Here are a small network's activations along a few directions, averaged over the inputs that share one value of a field.
Values that are neighbours, or in one group, have similar rows; names and order tell nothing.
In the rows, 500 means zero.
Random noise pushes rows far along 7 fixed directions. That doesn't count. These rows show it; they differ only by the noise:
[390 494 537 579 357 585 649 252 456 562 481 384 567 277 446 617 424 533]
[383 256 569 279 343 479 219 593 354 171 797 706 318 681 410 504 670 417]
[634 418 628 399 491 232 499 656 381 347 579 572 417 447 646 356 551 235]
[384 544 521 410 315 461 405 505 445 377 529 642 583 478 286 623 566 593]
[209 514 432 335 236 626 205 478 462 279 613 725 581 648 118 745 673 782]
[483 512 570 488 386 324 590 563 424 423 469 549 573 288 496 488 503 399]
[435 509 358 466 721 395 433 778 561 381 528 420 469 585 806 315 710 440]
[564 547 728 489 485 487 465 505 335 583 593 306 383 542 406 452 465 561]
[717 655 690 414 562 475 417 367 471 629 593 489 404 759 333 536 413 547]


V, 10 values:
v7: [786 372 516 383 465 492 283 457 374 387 541 642 477 759 547 420 694 553]
v10: [639 572 577 505 538 389 506 629 391 603 510 327 434 644 532 435 447 629]
v8: [445 318 283 528 625 576 523 564 617 455 355 624 552 419 686 424 553 455]
v3: [475 358 625 552 354 615 595 209 338 557 584 280 426 346 570 544 447 438]
v5: [498 426 456 520 760 398 451 981 479 506 489 320 375 599 740 317 609 567]
v4: [520 372 608 547 550 396 631 542 618 572 566 589 434 403 453 435 372 252]
v1: [301 394 323 635 441 690 602 581 524 489 342 296 558 262 678 516 491 518]
v9: [568 473 495 351 249 533 280 405 231 328 422 429 505 503 585 589 612 548]
v6: [359 535 351 641 483 699 489 531 627 491 364 460 624 334 436 562 540 556]
v2: [568 753 359 427 478 642 154 451 413 474 325 367 607 727 462 541 749 792]
A value of V combines one of 2 hidden first parts with one of 5 second parts; all combinations occur once.
Changing only the second part turns v8 into v6. v7 has the same second part as v8; what does that change turn v7 into?
> v2
Changing only the second part turns v4 into v1. v3 has the same second part as v4; what does that change turn v3 into?
> v9

M, 10 values:
m9: [524 479 386 445 530 513 386 599 532 425 424 564 528 585 563 498 590 532]
m4: [611 618 538 416 483 443 358 537 387 461 440 371 524 561 556 484 646 533]
m5: [351 336 239 563 521 662 534 393 565 439 443 384 558 427 766 540 621 542]
m6: [380 492 554 529 582 464 537 675 522 491 639 466 389 517 515 389 467 432]
m2: [684 542 536 389 456 459 425 323 427 497 475 491 529 622 533 590 561 531]
m10: [331 461 592 581 438 450 669 560 486 507 593 507 469 323 436 457 399 432]
m1: [520 590 440 399 483 322 395 651 470 382 443 568 585 545 572 495 679 524]
m8: [762 436 496 349 395 522 370 185 464 454 471 654 502 664 476 643 471 454]
m3: [536 432 397 510 583 654 484 297 612 522 521 485 443 582 601 542 480 411]
m7: [405 483 464 510 698 451 400 923 610 417 606 689 423 627 433 290 556 484]
M is arranged as a ring.
What is the length, in steps, of the shortest route from m9 to m2?
> 3
A walk along M starts at m10 and steps to its neighbour m1. Put m4, m6, m3, m7 in the order it reaches them.
> m7, m3, m4, m6
